A small network was shown many inputs. Here are its activations along a few directions, one row for each input.
Each table varies a few parts of the input and shows all the possible inputs, shuffled.
A made-up example of a description, with smaller parts first: one of 6 places along a line, together with either a single point or one of 11 places around a ring or (one of 3 separate values, together with one of 8 places around a ring).
Shared parts are said once, and a part with two or three values counts as separate values.

Other details of the inputs vary at random and push rows far along three fixed directions, the same in every table; ignore that.

Table:
r1: [ 34  62 -34  12   1  48  10  18  59 -40 -40   8   4 -16]
r2: [ 26  19  22 -18   9  -9   0 -29 -11  -5  14 -26  13  34]
r3: [-12  20  19  -6   0   5 -14 -18  -3   7   7  -4  -1  12]
r4: [ 16  22   0 -19 -15  22  23  12  -5 -15  13 -17 -16  15]
r5: [-15  24 -33   2 -15  15  -4  42  27   0 -38  28 -10 -21]
r6: [-28 -15  40  35   9 -53 -32 -34 -28  25   1   6  20  22]
r7: [ 19  22 -17 -32  -1  15  10   9   1  -2  10 -16  -2  16]
r8: [ -2 -42  12 -19 -11 -23  15  13 -14   2   8   6 -16 -16]
r9: [ -6 -31 -11 -39  -4  10   8   3  -3   8  20  -7 -12 -10]
r10: [  5  28 -16  65  -4  18 -16  13  33 -15 -76  24  18 -25]
r11: [ 15  -4  -8 -36  12  -4  12   7   6  -5  24  -4  -6  -3]
r12: [ 24  23  21   1   8   3  11 -32  -7 -22  32 -22   4  25]
r13: [ 27  48  27  -6   1  33   6 -44  -9 -21  22 -42   6  41]
r14: [-25 -25  -2  29  15  -8 -28  -3  -6  31 -16  11  17 -12]
r15: [-22 -18  -8 -19   1 -21   2  23   9   5   7  29 -16 -25]
r16: [ -7 -27   2 -25 -11  13  15  18  -5   2  10   2 -23 -22]
r17: [ -5 -39   4 -19   0 -16  20  18  -6  -3  28  12 -21 -23]
r18: [ -4   2  25  65  15 -27 -31 -45 -13  12 -20  -8  39  27]
r19: [-13 -38 -22 -17 -14  -4  14  25 -15   9  13   6 -15 -13]
r20: [-28 -31 -19  46   3 -16 -22   7  -9  27 -20  15  16  -7]
Description of these inputs: one of 4 separate values, together with either a single point or one of 4 places along a line.
Changing only the choice among 4 separate values turns r13 into r12. The same change can be made to r14. Which row results?
Answer: r11
Which other rows agree with r2 in the choice among 4 separate values? List them by row number.
Answer: r6, r8, r10, r18
A walk changes only the place on the line of 4. It starts at r7 and steps to r20. List the rest of the walk in order.
Answer: r19, r4
Change only the choice among 4 separate values in r6. List by row number the other rows that result.
Answer: r3, r5, r15

Table:
r21: [ -7 -21 -13 -45 -17   0  17  42   7  -4  -7  28 -30 -38]
r22: [-12  14   8 -30   1  18  -6 -14  -7  16  20 -12  -8   9]
r23: [  1  19  -1 -38  10  10  -6 -20  -1  12  29 -19   2  24]
r24: [  8  11  -2 -25  -7  11  19  24  17 -17   4   3 -18 -13]
r25: [ 18   8   8 -25  -6  21  21  -1   7 -24  22 -10 -14   3]
r26: [  3 -36 -18 -46  -2 -11  18  40  10   2  -1  11 -18 -30]
r27: [ 18   0  15  -3  12  -6   0 -17  -5  -4   9 -14   6  17]
r28: [  2  51 -11  38  -5   5 -13   4  29 -14 -43  18  13   3]
r29: [  9  -9 -22  10   1  16   0  24  27  -8 -37  18   4 -30]
r30: [ 10  43  31  62  10  10 -21 -33   3  -4 -24 -10  19  19]
r31: [ -3  41  -5  56  -6  31 -14  -5  -1   0 -28 -11  15  23]
r32: [ 12   7 -36   4   1  18   9  39  37 -13 -38  24  -6 -40]
r33: [ 38  30  11 -39   4  14  25 -15  -1 -28  37 -28 -13  24]
r34: [-19  -2  16  55  15 -33 -29 -17 -17  15  -9  15  23   7]
r35: [  8  13 -10  -3  -9  14   8  -1 -19   2  19 -24  -2  25]
r36: [-24 -26 -22  10  -8 -32 -10  25  14  14 -29  36   1 -24]
r37: [  4  23  15 -23 -12  -5  12  -9   2 -15  14  -6 -12  23]
r38: [ -2  18 -13  54  -1  25  -9   2  28 -18 -43  10   8 -25]
r39: [-10 -26   2  20   1 -13 -14 -13 -37  28   5 -19  16  28]
r40: [ 32  23  10 -38 -11  33  31 -15   2 -33  19 -27 -15   8]
r41: [-17 -15  -3  20 -13   9  -5   9 -22  21  -7  -2  -1   3]
r42: [-22 -26  12  20  -2 -21  -9  12  -5  18  -9  16  -2 -23]
r43: [-13  -9   8  40   9  -6 -11   0   3   3 -13  14   3 -10]
r44: [ -9   5 -15  -1  -6   6   3  35  19 -12 -27  31 -13 -30]
r45: [ 14   3  17 -22   7 -19  12 -16 -13  -2  32 -20   3  21]
r46: [ -3  -8  -9  10  -5  -1   0  -4 -25  17  10 -17  10  25]
r47: [ 11  -4 -43   6  -5  25  13  29  37 -20 -39  19  -3 -43]
r48: [  3 -12  -7 -19   1 -15  -2  15   1   2 -12  11  -1 -11]
r49: [-10  -6  16  32  12 -37 -22 -18 -18  16  -1   9  23  12]
r50: [ 19  16   9  28   9  10  -6 -32   0 -15 -14 -20  23  17]
r51: [ 36  39   4 -30 -14  47  26   5  23 -35  -2  -9 -16  -3]
r52: [-32  12  13  52  22 -11 -47 -37 -14  36   3  -3  29  21]
r53: [  2  42  -9 -38  -2  40   2  -1  17  -8  12 -12 -12   9]
r54: [-15 -38 -18  25   2  -6  -4  23  10   9 -14  29   0 -37]
r55: [-26 -77  -4 -37   0 -45  16  28 -22  21  39  16 -20 -29]
r56: [ 28  10   3 -19   4   9  15 -12   4 -17  19 -17   1  12]
r57: [ -2  -9  11  38  10  -8  -6 -31 -13  -4   8  -8  18  10]
r58: [-27 -77   9 -38  -2 -64  -2   2 -35  29  29  10  -6  -1]
r59: [-25 -35   8 -26  15 -20 -21 -20 -26  37  32 -11   7  15]
r60: [  3   7  33 -33 -13 -21   9 -25 -20  -2  32 -18 -13  30]
What do these inputs look like to the network?
Answer: one of 5 places along a line, together with either one of 2 separate values or one of 6 places along a line
Changing only the place on the line of 5 turns r45 into r55. The same change can be made to r23. Which row results?
Answer: r52
Which other rows agree with r27 in the place on the line of 5? List them by row number.
Answer: r26, r29, r39, r48, r50, r58, r59
